These are the activations of a small neural network, seen along a few directions. Each row is one input.
In each table, some parts of the input vary, and every possible input appears once, in random order.
Descriptions start from the smaller parts, as in this example, which fits no table here: values(3) and (point or ring(9) or (ring(5) and line(6))).
Shared parts are said once, and a part with two or three values counts as separate values.

A family of inputs:
row 1: [10,1,12,16,11,1,-4,-12,7,8,1,7,-7]
row 2: [4,0,1,8,5,7,14,-1,-16,4,6,-23,0]
row 3: [7,-3,1,7,6,7,19,-7,-17,-7,8,-12,-3]
row 4: [5,-11,-9,-1,-4,3,21,8,-21,5,17,18,3]
row 5: [6,0,10,10,-2,23,-22,-8,33,12,-14,-1,14]
row 6: [3,-8,-10,0,-7,2,15,14,-20,15,16,6,7]
row 7: [-22,15,18,-37,-35,5,-6,13,-8,-16,30,-2,-22]
row 8: [-13,-2,-14,-6,16,-23,-8,23,-9,-10,-1,-2,3]
row 9: [9,-3,9,7,0,21,-17,-15,32,2,-13,11,13]
row 10: [7,-21,11,6,9,-11,-8,13,10,3,2,21,-11]
row 11: [-3,9,-16,-1,-7,11,-12,-10,14,-10,-22,-14,4]
row 12: [0,5,-16,-3,-5,11,-6,-17,14,-21,-21,-4,1]
row 13: [10,3,19,10,4,2,2,-13,16,8,-11,8,8]
row 14: [-20,7,25,-36,-16,0,-32,-1,15,12,18,10,-26]
row 15: [2,-18,12,7,6,-10,-12,22,13,14,3,6,-7]
row 16: [3,-20,3,-3,8,-4,11,25,-15,-12,6,6,-4]
row 17: [-6,13,-14,7,9,-9,-2,-10,-17,-4,-4,-21,-5]
row 18: [-3,10,-13,6,10,-9,3,-17,-18,-14,-3,-11,-9]
row 19: [-16,31,-8,-44,-20,-17,-23,3,-3,-21,14,-4,-24]
row 20: [-1,-18,2,-3,7,-5,6,33,-12,-1,7,-6,0]
row 21: [7,5,19,12,2,4,-2,-6,17,18,-12,-3,11]
row 22: [6,3,12,17,8,3,-9,-5,9,18,0,-5,-4]
row 23: [-4,1,-23,-2,1,-17,1,-3,-21,-2,5,19,0]
row 24: [4,0,8,4,-4,6,22,-3,-4,4,-4,-21,15]
row 25: [0,7,-4,-1,-1,-9,11,-17,-7,-12,-18,-9,3]
row 26: [-7,5,-24,-2,-1,-17,-4,4,-20,7,6,8,6]
row 27: [5,-5,2,8,5,-1,2,0,7,20,6,36,-8]
row 28: [-8,-5,-14,-7,17,-23,-3,15,-11,-21,-3,10,-1]
row 29: [2,-2,2,9,2,0,-3,7,8,29,6,22,-4]
row 30: [-3,10,-4,0,-2,-8,6,-11,-7,-2,-18,-18,7]
row 31: [7,-3,8,2,-2,6,28,-10,-5,-6,-2,-11,13]
row 32: [4,-6,-3,4,-8,24,9,-11,18,-15,-2,-6,13]
row 33: [2,-3,-2,6,-10,25,3,-4,19,-4,-4,-17,15]
Question: Changing only one part turns row 16 into row 28. The same change can be made to row 2. Which row results?
Answer: row 17
Question: What is each input in this table made of?
Answer: values(3) and (point or (values(2) and line(5)))
Question: Which other rows does row 24 become when the values(3) part takes its other values? List them by row number.
Answer: row 21, row 30
Question: Which other rows does row 22 become when the line(5) part takes its other values? List them by row number.
Answer: row 5, row 15, row 21, row 29
Question: Which other rows does row 23 become when the values(2) part takes its other values? List them by row number.
Answer: row 26

A family of inputs:
row 34: [-34,36,-10,-53,-33,-8,-22,1,-11,-11,20,-4,-9]
row 35: [14,-15,-10,18,9,6,-5,-3,28,8,-25,31,22]
row 36: [-14,5,14,-29,-15,-5,-28,33,18,-6,10,-15,-16]
row 37: [-19,19,-39,-26,-7,-31,-14,-4,-40,-22,18,6,-28]
row 38: [-13,-10,-21,-2,24,-27,-16,33,-21,-16,1,2,-13]
row 39: [16,9,-5,33,15,-3,6,-32,15,-1,-46,-19,28]
row 40: [-13,12,-16,-34,-15,-21,31,6,-48,-31,20,2,-24]
row 41: [15,17,26,14,3,35,-8,-46,37,-12,-25,-27,8]
row 42: [6,-2,4,16,26,-21,-4,2,-1,34,6,27,-8]
row 43: [2,-4,40,-4,-11,7,-22,-2,22,37,5,15,-19]
row 44: [21,-23,-10,19,-3,32,20,5,4,11,0,7,28]
row 45: [5,-9,22,6,-13,34,-19,-14,56,1,-4,20,0]
row 46: [12,-8,15,22,4,-2,24,11,-23,28,28,10,4]
row 47: [11,0,-12,35,5,25,32,-24,-3,7,-24,-49,28]
row 48: [-7,-27,2,-15,12,-21,25,33,-32,-27,15,-7,1]
Question: What is each input in this table made of?
Answer: values(3) and line(5)
Question: Changing only the values(3) part turns row 44 into row 35. The same change can be made to row 46. Which row results?
Answer: row 42
Question: Which other rows does row 34 become when the line(5) part takes its other values? List them by row number.
Answer: row 36, row 41, row 43, row 45
Question: Which other rows does row 34 become when the values(3) part takes its other values? List them by row number.
Answer: row 37, row 40
